Each row below is a small network's average activation on inputs in which a field has the value named, seen along a few directions.
Values that are neighbours, or in one group, have similar rows; names and order tell nothing.
In the rows, 500 means zero.
Strong random noise was added to every row along 2 fixed directions; ignore it. To show where, here is one row again and again, with new noise each time:
[552 469 475 571 419 599 553 451 519 533 458 527 512 546 556 486 508]
[326 578 600 512 514 743 598 502 403 622 490 382 496 548 715 558 449]
[483 415 509 614 403 644 595 439 537 605 474 479 498 544 701 561 435]
[563 579 475 491 474 590 513 485 453 468 449 538 524 548 419 412 586]


FUGAL, 9 values:
duko: [286 691 500 425 492 293 435 530 416 356 517 480 412 508 415 508 560]
nol: [138 599 707 432 656 593 566 445 294 614 726 283 429 537 804 611 442]
bebe: [401 284 544 546 479 506 436 593 618 704 506 544 519 421 643 574 283]
kavuf: [453 636 560 448 640 544 441 705 565 624 468 543 518 330 468 472 509]
zesa: [770 310 407 476 436 401 504 491 544 369 545 463 458 374 446 568 409]
gaz: [487 362 416 571 529 473 482 478 723 590 498 554 518 459 549 609 489]
gofid: [535 384 509 641 318 628 612 352 522 606 492 478 520 579 730 551 392]
pibi: [341 525 645 432 563 267 377 506 440 404 528 360 505 594 420 509 582]
vitom: [630 640 435 407 653 563 587 552 367 368 444 514 527 512 330 428 531]
FUGAL is arranged as 3 separate groups.
List the group mates of nol, in the order listed. -> duko, pibi
List the group mates of gaz, in the order listed. -> bebe, kavuf

SUV, 9 values:
mupo: [430 616 637 418 650 819 572 506 290 625 509 354 571 559 611 472 442]
vuz: [697 655 474 511 500 708 625 366 338 444 491 552 546 611 438 323 627]
tovi: [747 371 325 425 549 390 328 452 746 392 451 633 615 424 114 430 721]
let: [402 544 513 522 454 276 401 373 460 401 559 595 460 659 419 416 629]
gigat: [621 555 387 499 374 676 512 458 457 454 355 588 549 566 372 390 486]
kug: [564 359 382 508 409 275 357 668 695 527 565 677 424 285 398 494 409]
demev: [760 267 423 731 382 227 484 541 835 559 433 691 515 435 512 522 512]
futo: [383 620 557 374 518 433 480 612 398 419 572 375 425 376 478 536 508]
letes: [367 470 549 506 562 395 587 476 411 397 487 345 446 584 623 655 407]
SUV is arranged as 3 separate groups.
List the group mates of futo, in the order listed. -> let, letes
List the group mates of demev, in the order listed. -> tovi, kug

NITEG, 12 values:
fetu: [327 638 656 384 619 778 789 657 166 628 565 393 459 512 836 636 283]
kugad: [134 640 619 446 696 523 565 691 475 561 442 373 447 474 665 684 370]
veg: [238 681 612 378 644 359 476 511 357 358 578 442 444 513 415 453 503]
puban: [379 728 481 415 726 530 402 372 404 503 694 357 502 599 408 439 695]
pimad: [605 480 447 565 307 661 497 297 517 465 412 506 559 593 461 417 622]
gem: [486 356 317 521 523 666 452 524 663 608 456 609 494 449 507 581 475]
lat: [468 332 658 660 421 360 634 461 503 639 582 412 521 533 808 588 347]
dulez: [509 501 612 554 406 801 541 433 324 609 469 388 503 567 698 446 385]
mitof: [519 504 443 548 360 265 498 649 606 458 435 501 450 421 494 593 438]
neleg: [398 666 536 296 613 491 367 480 419 385 559 373 518 489 302 483 765]
vaz: [621 669 510 444 470 491 427 516 434 382 480 676 473 486 279 269 580]
sezu: [537 347 542 468 627 567 455 637 630 623 426 480 592 375 487 559 438]
A value of NITEG combines one of 2 hidden first parts with one of 6 second parts; all combinations occur once.
Changing only the second part turns mitof into veg. kugad has the same second part as mitof; what does that change turn kugad into? -> neleg
Changing only the second part turns puban into pimad. lat has the same second part as puban; what does that change turn lat into? -> dulez
